Each row below holds a small network's activations on one input, seen along a few directions.
Each table varies a few parts of the input and shows all the possible inputs, shuffled.
Descriptions start from the smaller parts, as in this example, which fits no table here: one of 8 places around a ring, together with either a single point or one of 11 places around a ring or (one of 3 separate values, together with one of 6 places along a line).
Shared parts are said once, and a part with two or three values counts as separate values.
In the rows, zero is written as 100.

Other details of the inputs vary at random and push rows far along two fixed directions, the same in every table; ignore that.

Table:
row 1: 122, 122, 125, 51, 115, 152, 100, 155, 52, 82, 111, 121, 62, 101
row 2: 118, 130, 125, 48, 116, 157, 105, 160, 65, 78, 108, 119, 59, 91
row 3: 121, 123, 126, 49, 114, 152, 102, 160, 57, 83, 107, 126, 64, 96
row 4: 68, 99, 74, 139, 46, 100, 109, 111, 145, 115, 84, 149, 96, 138
row 5: 109, 103, 100, 67, 125, 146, 113, 135, 90, 71, 99, 45, 73, 117
row 6: 73, 109, 98, 151, 84, 115, 140, 96, 124, 129, 68, 127, 98, 109
row 7: 124, 105, 112, 47, 96, 92, 59, 130, 71, 73, 134, 122, 81, 100
row 8: 80, 82, 88, 139, 82, 62, 132, 94, 148, 105, 37, 81, 129, 152
row 9: 105, 76, 77, 99, 112, 48, 58, 40, 109, 97, 138, 46, 144, 73
row 10: 114, 77, 94, 101, 111, 18, 62, 41, 97, 94, 132, 69, 139, 67
row 11: 114, 132, 126, 57, 117, 157, 110, 165, 60, 85, 109, 123, 66, 89
row 12: 113, 72, 77, 96, 106, 39, 59, 38, 104, 94, 133, 55, 137, 73
row 13: 70, 107, 94, 150, 81, 118, 134, 94, 130, 126, 66, 128, 93, 114
row 14: 79, 99, 99, 154, 79, 105, 141, 99, 117, 136, 64, 141, 105, 115
row 15: 130, 76, 108, 90, 136, 60, 88, 42, 67, 101, 111, 55, 127, 59
row 16: 120, 81, 105, 104, 122, 69, 93, 52, 76, 108, 109, 76, 122, 77
row 17: 105, 85, 80, 98, 103, 56, 67, 62, 106, 91, 134, 71, 126, 83
row 18: 129, 53, 95, 84, 124, 25, 84, 54, 96, 81, 82, 32, 145, 118
row 19: 85, 101, 100, 140, 84, 110, 135, 97, 116, 124, 70, 130, 96, 109
row 20: 131, 103, 101, 31, 98, 102, 54, 135, 68, 62, 146, 112, 74, 101
row 21: 121, 77, 105, 104, 125, 70, 96, 57, 70, 111, 109, 81, 126, 75
row 22: 112, 123, 117, 58, 114, 154, 99, 146, 71, 84, 106, 115, 62, 96
row 23: 77, 107, 100, 151, 81, 110, 140, 99, 124, 125, 66, 133, 97, 111
row 24: 122, 86, 105, 99, 135, 67, 95, 47, 79, 102, 111, 57, 123, 57
row 25: 71, 82, 78, 156, 85, 115, 151, 95, 148, 115, 53, 77, 97, 143
row 26: 116, 93, 101, 61, 124, 142, 109, 132, 83, 70, 97, 49, 72, 122
row 27: 75, 101, 92, 154, 77, 118, 133, 94, 123, 130, 73, 136, 94, 123
row 28: 69, 102, 78, 137, 46, 89, 113, 116, 146, 112, 85, 156, 91, 131
row 29: 78, 107, 99, 152, 82, 108, 143, 101, 122, 132, 64, 135, 98, 112
row 30: 113, 79, 102, 100, 110, 16, 63, 41, 92, 94, 125, 72, 137, 64
row 31: 117, 74, 102, 93, 104, 17, 63, 43, 92, 94, 116, 79, 131, 67
row 32: 71, 113, 94, 150, 84, 119, 137, 95, 127, 123, 73, 126, 95, 108
row 33: 102, 136, 120, 77, 113, 155, 115, 155, 79, 88, 107, 120, 65, 96
row 34: 80, 99, 99, 148, 80, 111, 131, 97, 117, 129, 73, 137, 97, 119
row 35: 102, 76, 80, 94, 114, 62, 55, 42, 119, 104, 132, 33, 148, 74
row 36: 105, 109, 99, 43, 102, 138, 57, 137, 97, 82, 131, 84, 92, 104
row 37: 128, 93, 113, 37, 114, 98, 91, 145, 83, 58, 79, 70, 92, 134
row 38: 115, 134, 125, 54, 115, 157, 107, 166, 61, 83, 110, 123, 64, 91
row 39: 114, 84, 102, 102, 133, 69, 85, 37, 90, 104, 112, 52, 128, 59
row 40: 110, 135, 124, 70, 119, 147, 111, 153, 69, 91, 109, 113, 70, 92
row 41: 73, 115, 101, 157, 85, 113, 143, 105, 125, 128, 73, 132, 100, 110
row 42: 108, 105, 97, 47, 103, 133, 55, 130, 95, 84, 136, 84, 95, 108
row 43: 71, 100, 93, 152, 76, 118, 127, 89, 127, 130, 72, 134, 98, 124
row 44: 96, 140, 119, 72, 116, 162, 102, 152, 83, 87, 108, 112, 66, 97
row 45: 117, 116, 100, 40, 95, 113, 65, 146, 80, 65, 140, 113, 71, 96
row 46: 56, 99, 68, 152, 50, 104, 108, 99, 158, 124, 87, 129, 112, 129
row 47: 67, 95, 70, 148, 51, 86, 109, 94, 149, 119, 86, 136, 107, 128
row 48: 73, 93, 86, 149, 53, 63, 108, 91, 142, 120, 81, 148, 110, 119
row 49: 111, 132, 121, 62, 115, 154, 106, 152, 72, 81, 108, 113, 66, 89
row 50: 121, 63, 77, 93, 105, 34, 54, 34, 96, 95, 136, 63, 136, 84
row 51: 70, 97, 94, 148, 56, 62, 109, 91, 135, 118, 80, 144, 112, 113
row 52: 59, 117, 93, 163, 79, 126, 143, 102, 137, 130, 67, 132, 94, 121
row 53: 65, 119, 95, 158, 83, 121, 141, 100, 130, 126, 72, 131, 95, 115
row 54: 73, 101, 94, 149, 81, 121, 128, 95, 120, 129, 75, 134, 94, 125
row 55: 120, 88, 108, 103, 141, 63, 96, 51, 71, 106, 118, 58, 133, 54
row 56: 105, 107, 101, 73, 128, 146, 115, 137, 91, 72, 103, 44, 75, 119
row 57: 120, 130, 130, 47, 118, 151, 103, 163, 57, 81, 111, 121, 66, 89
row 58: 114, 103, 93, 44, 96, 123, 54, 131, 84, 75, 139, 99, 86, 107
row 59: 117, 114, 110, 52, 97, 94, 65, 131, 79, 73, 131, 114, 83, 89
row 60: 53, 102, 73, 146, 56, 115, 106, 104, 165, 131, 82, 120, 113, 133
row 61: 127, 76, 110, 96, 130, 67, 90, 53, 67, 107, 113, 73, 126, 69
row 62: 110, 123, 119, 52, 117, 160, 96, 150, 69, 82, 107, 114, 59, 101
row 63: 82, 78, 87, 136, 79, 60, 131, 95, 148, 106, 34, 88, 125, 153
row 64: 113, 66, 77, 92, 104, 46, 55, 37, 106, 97, 129, 54, 139, 78
row 65: 72, 97, 78, 136, 44, 86, 111, 113, 143, 112, 85, 157, 93, 134
row 66: 122, 67, 97, 88, 134, 25, 88, 55, 102, 79, 86, 16, 150, 106
row 67: 47, 115, 77, 144, 58, 132, 108, 123, 163, 126, 89, 124, 106, 139
row 68: 120, 88, 107, 102, 140, 63, 92, 39, 81, 100, 119, 49, 127, 52
row 69: 123, 110, 115, 42, 95, 97, 63, 139, 73, 70, 129, 123, 76, 95
row 70: 106, 126, 116, 69, 118, 150, 99, 135, 77, 87, 105, 102, 72, 89
row 71: 73, 109, 94, 148, 81, 121, 139, 101, 128, 125, 68, 133, 91, 110
row 72: 78, 107, 99, 154, 85, 107, 142, 96, 121, 133, 67, 128, 102, 106
row 73: 123, 68, 102, 90, 103, 17, 57, 41, 84, 93, 124, 84, 131, 76
row 74: 73, 74, 77, 163, 81, 111, 148, 87, 143, 120, 58, 82, 101, 155
row 75: 102, 131, 117, 66, 111, 159, 101, 147, 83, 87, 101, 116, 65, 97
row 76: 66, 98, 74, 152, 55, 74, 111, 95, 147, 115, 95, 138, 109, 123
row 77: 121, 113, 123, 38, 93, 97, 66, 145, 67, 69, 122, 129, 72, 94
row 78: 115, 124, 124, 60, 116, 146, 108, 155, 62, 88, 106, 123, 72, 90
row 79: 119, 121, 122, 56, 114, 149, 97, 145, 60, 85, 110, 116, 65, 102
row 80: 110, 122, 119, 54, 114, 158, 94, 146, 73, 81, 105, 113, 63, 98
row 81: 128, 75, 106, 91, 135, 62, 87, 37, 75, 99, 112, 54, 124, 58
row 82: 128, 76, 107, 93, 134, 59, 88, 41, 74, 101, 112, 57, 127, 60
row 83: 106, 80, 80, 90, 98, 68, 62, 64, 110, 95, 125, 69, 126, 85
row 84: 113, 92, 106, 108, 131, 72, 101, 62, 80, 107, 112, 71, 127, 64
row 85: 123, 83, 104, 93, 139, 64, 89, 42, 79, 98, 111, 52, 124, 56
Description of these inputs: one of 5 places along a line, together with either one of 2 separate values or one of 6 places along a line or one of 9 places along a line.
Q: Changing only the place on the line of 5 turns row 78 into row 21. The same change can be made to row 63. Which row results?
A: row 18
Q: Changing only the place on the line of 5 turns row 80 into row 75. The same change can be made to row 64. Which row results?
A: row 83
Q: Changing only the place on the line of 5 turns row 28 into row 76. The same change can be made to row 13. Which row results?
A: row 52
Q: Change only the choice among 2 separate values in row 18. List by row number the other rows that result.
A: row 74
Q: Change only the place on the line of 6 in row 50. List by row number the other rows that result.
A: row 7, row 20, row 42, row 58, row 73
Q: A walk changes only the place on the line of 5. It starts at row 10 and steps to row 59. List the rest of the walk in order.
A: row 48, row 69, row 7

Table:
row 86: 83, 111, 99, 106, 72, 134, 118, 146, 116, 102, 76, 137, 77, 141
row 87: 83, 69, 83, 163, 78, 50, 125, 52, 135, 125, 64, 100, 129, 122
row 88: 79, 120, 103, 113, 73, 121, 119, 143, 120, 105, 78, 142, 85, 126
row 89: 119, 113, 110, 46, 118, 109, 71, 128, 76, 72, 129, 83, 90, 86
row 90: 83, 117, 106, 114, 76, 113, 125, 142, 116, 102, 74, 143, 84, 125
row 91: 117, 61, 80, 99, 121, 38, 64, 21, 103, 96, 125, 30, 143, 75
row 92: 126, 104, 107, 35, 119, 122, 68, 132, 69, 66, 130, 76, 82, 99
row 93: 131, 62, 100, 104, 156, 56, 96, 13, 75, 103, 107, 12, 141, 57
row 94: 131, 114, 126, 52, 146, 138, 94, 112, 45, 85, 124, 79, 78, 63
row 95: 71, 126, 94, 111, 68, 136, 111, 148, 131, 103, 90, 138, 80, 126
row 96: 82, 78, 86, 166, 76, 48, 120, 46, 129, 133, 75, 123, 128, 104
row 97: 73, 121, 91, 114, 63, 139, 106, 140, 123, 110, 101, 153, 75, 121
row 98: 75, 90, 94, 178, 105, 79, 147, 46, 131, 138, 60, 86, 131, 94
row 99: 122, 109, 108, 48, 114, 113, 65, 118, 67, 79, 139, 97, 87, 80
row 100: 125, 106, 113, 51, 115, 105, 71, 113, 64, 82, 128, 101, 89, 81
Q: Describe the family of inputs behind these rows.
A: one of 3 separate values, together with either a single point or one of 4 places along a line
Q: Change only the choice among 3 separate values in row 90. List by row number the other rows that result.
A: row 87, row 96
Q: List by row number the other rows that have the choice among 3 separate values in common with row 88.
A: row 89, row 90, row 95, row 98
